q_661: 8, 6, -20, 41, 14, -21, -6, 0, -4, 2, 9, -12, 10, -10, 9, -19, 3, -2, -18, 19, -8, 0, -12, 5, 7, -5, 1, -39, -10, -8, 8, 8, -14, -2, -8, -9, 10, 12, -4, -10, -16, -26, 0, 20, 11, 5, -6, -8, 11, 16, 22, -18, 10
q_688: 2, -28, 23, -39, 4, -11, -11, 9, -1, -16, -9, 31, -18, 31, -9, -4, -4, -10, 11, 2, -2, 38, -7, 4, -10, -10, 11, 11, 12, -25, -46, 2, 24, -3, -15, 20, -26, -4, -1, 8, -30, 44, 27, -7, -15, 12, -1, 1, 30, -5, -13, -8, -20
q_538: 3, -31, 24, -2, 5, -11, -9, 6, -1, -15, -10, 30, -20, 29, -10, -4, -7, -10, 12, 3, -1, 38, -9, 0, -12, -9, 11, 13, 9, -28, -46, 3, 23, -5, -15, 20, -25, -1, -1, 9, -30, 42, 27, 8, -15, 12, -1, 0, 30, -4, -10, -10, -19
q_839: 1, -19, 22, -40, 2, -13, -16, 14, -2, -17, 9, 32, -11, 0, -7, -2, 5, -2, 10, -1, -5, 38, -1, 13, -6, -15, 11, 5, 17, -16, -44, 1, 27, 1, -14, 20, -25, -12, 1, 5, -31, 46, 0, -2, -15, 9, 0, 2, 29, -7, -20, -3, -21
q_177: 1, -19, 22, -40, 2, -13, -16, 14, -2, -17, -7, 32, -11, 0, -7, -6, 5, -13, 10, -1, -5, 38, -1, 13, -6, -15, 11, 5, 17, -16, -44, 1, 27, 1, -14, 20, -25, -12, 1, 5, -31, 46, 24, -2, -15, 9, 0, 2, 29, -7, -20, -3, -21
q_522: -1, 4, 14, -18, -5, -15, -22, 21, -3, -14, -1, 29, 2, 36, -1, 2, 20, -18, 3, -3, -7, 30, 13, 29, 5, -20, 0, -8, 23, 5, -31, -1, 28, 2, -8, 18, -18, -25, 6, -1, -30, 38, 14, -6, -8, 0, -2, 0, 21, -7, -30, 5, -16
q_470: 11, -43, 14, -10, 12, -10, 0, -15, 0, -4, -11, 17, -30, 4, -11, -8, -28, -6, 4, 15, 4, 25, -19, -23, -14, 6, 8, 11, -9, 0, -32, 11, 4, -22, -11, 17, -11, 20, -3, 11, -29, 11, 24, 3, -1, 9, -6, -5, 19, 9, 0, -20, -1
q_161: 4, -34, 23, 14, 6, -10, -7, 4, -1, -14, -10, 29, -22, 27, -10, -5, 0, -9, 12, 5, 0, 37, -11, -3, -13, -7, 10, 14, 7, -31, -46, 4, 21, -7, -15, 20, -24, 2, -2, 10, -30, 39, 28, -40, -14, 12, -2, 0, 29, -3, -7, -12, -18
gone q_538: 5, 30, -1, -10, -4, -4, -9, 9, 11, -9, 29, -7, 8, -10, -25, 9, 42, 24, -20, -5, 38, -1, -19, -11, 13, 20, -9, 12, -31, -10, -2, 23, -46, -12, 12, 27, -10, -30, -10, 3, -15, -15, -1, -1, 0, 3, -15, 3, 6, -1, 0, 30  -28
gone q_177: -20, -16, 13, 20, 1, 29, -7, -25, 9, -6, -1, -15, 22, -2, -2, -21, -31, 0, -15, -3, 27, 38, 11, 17, 24, 1, 14, -16, 10, -40, -1, 2, 0, -13, -6, 5, -17, 32, -44, -19, -7, -13, 1, 5, 2, 1, -5, -7, 46, -11, -12, 5  -14
gone q_839: 2, 38, 0, -19, 17, -3, -11, 46, 10, -5, -14, 5, -31, 2, -40, 1, 13, -13, -15, 14, -2, 1, -25, 22, 1, -2, -20, -21, -16, -1, -7, 5, -12, 20, -6, 27, 0, -1, 11, -17, -16, 9, 29, 0, 32, -15, -7, 5, -2, 9, -2, 1  -44

q_688: -12, -15, 5, 14, -1, -16, -14, -8, 18, 40, 41, 19, 25, -5, -29, -51, -41, -13, -4, -9, -33, -33, -17, -1, -17
q_401: -6, -12, -15, 5, 14, -1, -16, -14, -8, 18, -34, 41, 19, 25, -5, -29, -51, -41, -13, -4, -9, -33, -33, -17, -1
q_177: -21, -26, -19, 19, -6, -12, -15, 5, 14, -1, -16, -14, -8, 18, 40, 41, 19, 25, -5, -29, -51, -41, -13, -4, -9
q_470: -26, -19, 19, -6, -12, -15, 5, 14, -1, -16, -14, 4, 18, 40, 41, 19, 25, -5, -29, -51, -41, -13, -4, -9, -33
q_661: -12, -21, -26, -19, 19, -6, -12, -15, 5, 14, -1, -16, -14, -8, 18, 40, 41, 19, 25, -5, -29, -51, -41, -13, -4
gone q_661: 41, -12, -12, -41, -21, -16, 25, -19, -14, -15, -1, 14, -26, -51, 19, -29, 40, -4, 18, -13, -5, 5, -8, 19  -6
gone q_470: -5, -13, -41, 18, -26, 25, -6, 19, -4, 40, -14, -29, -9, 14, 19, 4, -19, -15, -12, -1, -33, -16, 41, -51  5

q_953: 18, 56, -57, 21
q_839: -53, 58, -32, -24
q_401: -3, 4, 14, -10
q_661: -11, -10, -9, 55
q_658: -3, 4, 6, 5
gone q_401: 14, -3, -10  4
gone q_839: 58, -53, -24  -32
gone q_661: -9, 55, -11  -10

q_661: 12, 11, -42, -15, 24, -35
q_776: -18, 22, -15, 8, 32, 14
q_839: 33, 22, -15, 8, 32, 2
q_161: -9, 11, -16, -15, -15, 10
gone q_161: -16, 10, -15, -15, -9  11
gone q_776: 22, -15, 8, 14, 32  -18
gone q_776: 32, 22, -15, 14, -18  8
gone q_161: 10, -9, 11, -15, -15  -16
gone q_839: -15, 2, 33, 22, 8  32
gone q_661: -15, -35, -42, 24, 12  11

q_538: -5, -31, -5, -2, 19, -14, -1, 6, 0, 4, 20, -17, -13, -13, 23, -18, 1, -1, -23, -14, 15, 23, -34, -10, 11, -1, -1, -1, -47, -12, 14, -2, 21, 19, -19, 9, 11, -6, 22, -4, -11
q_522: 7, 8, -12, 11, -1, 20, -52, -11, 15, 5, 4, -12, 31, 1, 14, -17, 18, -4, 1, 11, -2, -4, 26, 12, 3, 11, 20, -7, 6, -27, 1, 20, -16, -5, -1, -3, -8, 10, 10, -19, -3
q_658: -1, -18, -25, 10, -13, 16, -6, -13, 31, 7, 10, -20, 29, -5, -2, -8, 19, -9, -2, 20, -10, 11, -25, 34, 4, 0, -10, -13, 5, 2, -12, -34, -7, 33, -4, 18, -12, 12, -17, 12, -2
q_953: 7, 8, -12, 11, -1, 20, -52, -11, 15, 5, 4, -12, 31, 1, 14, -17, 18, -4, 1, 11, -2, -4, 26, 12, 3, 11, 20, -7, 6, -27, 1, 20, -16, 18, -1, -3, -8, 10, 10, -19, -3
q_776: -7, -10, -7, 24, -6, -11, 3, -15, 5, -8, 28, -23, -6, -5, 15, -23, -13, 12, -24, 13, 11, 18, -11, -3, 24, -1, -1, -1, -47, -12, 14, -2, 21, 19, -19, 9, 3, -4, 9, 0, 12
q_688: -7, -10, -7, 24, -6, -11, 3, -15, 5, -8, 28, -23, -6, -5, 15, -23, -13, 12, -24, 13, 11, 18, -11, -3, 24, 24, -8, 8, -29, -26, 6, -4, 33, 39, -4, 16, -15, -16, 10, 0, 4
-1, -18, -25, 10, -13, 16, -6, -13, 31, 7, 10, -20, 29, -5, -2, -8, 19, -9, -2, 20, -10, 11, -25, 34, 4, 0, -10, -13, 5, 2, -12, -34, -7, 33, -4, 18, -12, 12, -17, 12, -2  q_658
7, 8, -12, 11, -1, 20, -52, -11, 15, 5, 4, -12, 31, 1, 14, -17, 18, -4, 1, 11, -2, -4, 26, 12, 3, 11, 20, -7, 6, -27, 1, 20, -16, 18, -1, -3, -8, 10, 10, -19, -3  q_953
-7, -10, -7, 24, -6, -11, 3, -15, 5, -8, 28, -23, -6, -5, 15, -23, -13, 12, -24, 13, 11, 18, -11, -3, 24, 24, -8, 8, -29, -26, 6, -4, 33, 39, -4, 16, -15, -16, 10, 0, 4  q_688
-5, -31, -5, -2, 19, -14, -1, 6, 0, 4, 20, -17, -13, -13, 23, -18, 1, -1, -23, -14, 15, 23, -34, -10, 11, -1, -1, -1, -47, -12, 14, -2, 21, 19, -19, 9, 11, -6, 22, -4, -11  q_538
7, 8, -12, 11, -1, 20, -52, -11, 15, 5, 4, -12, 31, 1, 14, -17, 18, -4, 1, 11, -2, -4, 26, 12, 3, 11, 20, -7, 6, -27, 1, 20, -16, -5, -1, -3, -8, 10, 10, -19, -3  q_522

q_401: -34, 28, -13, 14, 27, -8, -6, -14, -5, 14, -28, -47, -10, -18, -20, 4, -15, 19, -9, -19
q_839: -14, -15, 22, 26, 2, -30, -13, 30, 11, 48, -27, 6, -6, -2, -12, -4, -10, -20, 16, -10
q_470: -14, -35, -9, -23, -27, 5, -11, 3, 20, 0, -1, 27, 21, 36, 31, -9, 15, -17, 1, 22
q_522: 3, -36, 27, 22, -27, -27, -25, 3, -11, -8, -20, 21, 6, -5, -24, -29, 5, 7, 17, 23
q_538: -22, 9, 40, -11, 11, 23, 9, 1, 19, 4, 11, 21, 41, -5, 16, 23, -10, -23, -20, -32
q_177: -1, 11, -34, -28, 21, 29, 23, -31, -19, -19, 22, -1, 19, -9, -3, 32, 30, 9, -2, 17
q_688: 29, 13, 5, 1, -12, 14, -4, 25, 27, 17, 22, 29, -1, 36, 41, -4, -6, -15, -6, -3
q_661: -20, -10, 38, 19, -14, -24, -34, 1, 3, -11, -30, -8, -16, -8, -17, -31, -19, 8, -6, -18
q_776: -11, -15, -25, -44, 6, 29, 29, -11, 16, -3, 24, 3, 7, 19, 27, 21, 10, -21, -12, 11
q_161: -34, 28, -13, 14, 27, -8, -6, -14, -5, 14, -28, -47, -10, -18, -20, -2, -31, -13, -20, -24
gone q_401: -8, -15, 14, 27, -9, -13, -18, 4, -5, -28, 28, -47, 19, -20, -19, -14, 14, -10, -6  -34
gone q_661: -10, -6, -16, -17, -20, -24, -8, -14, 8, 38, -8, -18, 1, -30, -31, 3, 19, -11, -19  -34
gone q_538: -22, -5, 23, 1, -23, 4, 41, 9, 23, 21, 11, 16, -10, 11, -11, -32, -20, 19, 9  40
gone q_522: 7, 3, 22, -24, 27, -20, 3, -27, -8, -36, 17, -25, -29, 21, 5, -11, -5, 23, -27  6
gone q_177: -34, 11, -1, -1, 30, -31, -19, 32, -2, -19, 9, 17, 23, 22, 21, 19, 29, -28, -9  -3
gone q_522: 3, -11, 27, -8, -20, -5, -29, 7, 5, -36, 21, 23, -27, -27, 17, 6, 3, -25, -24  22

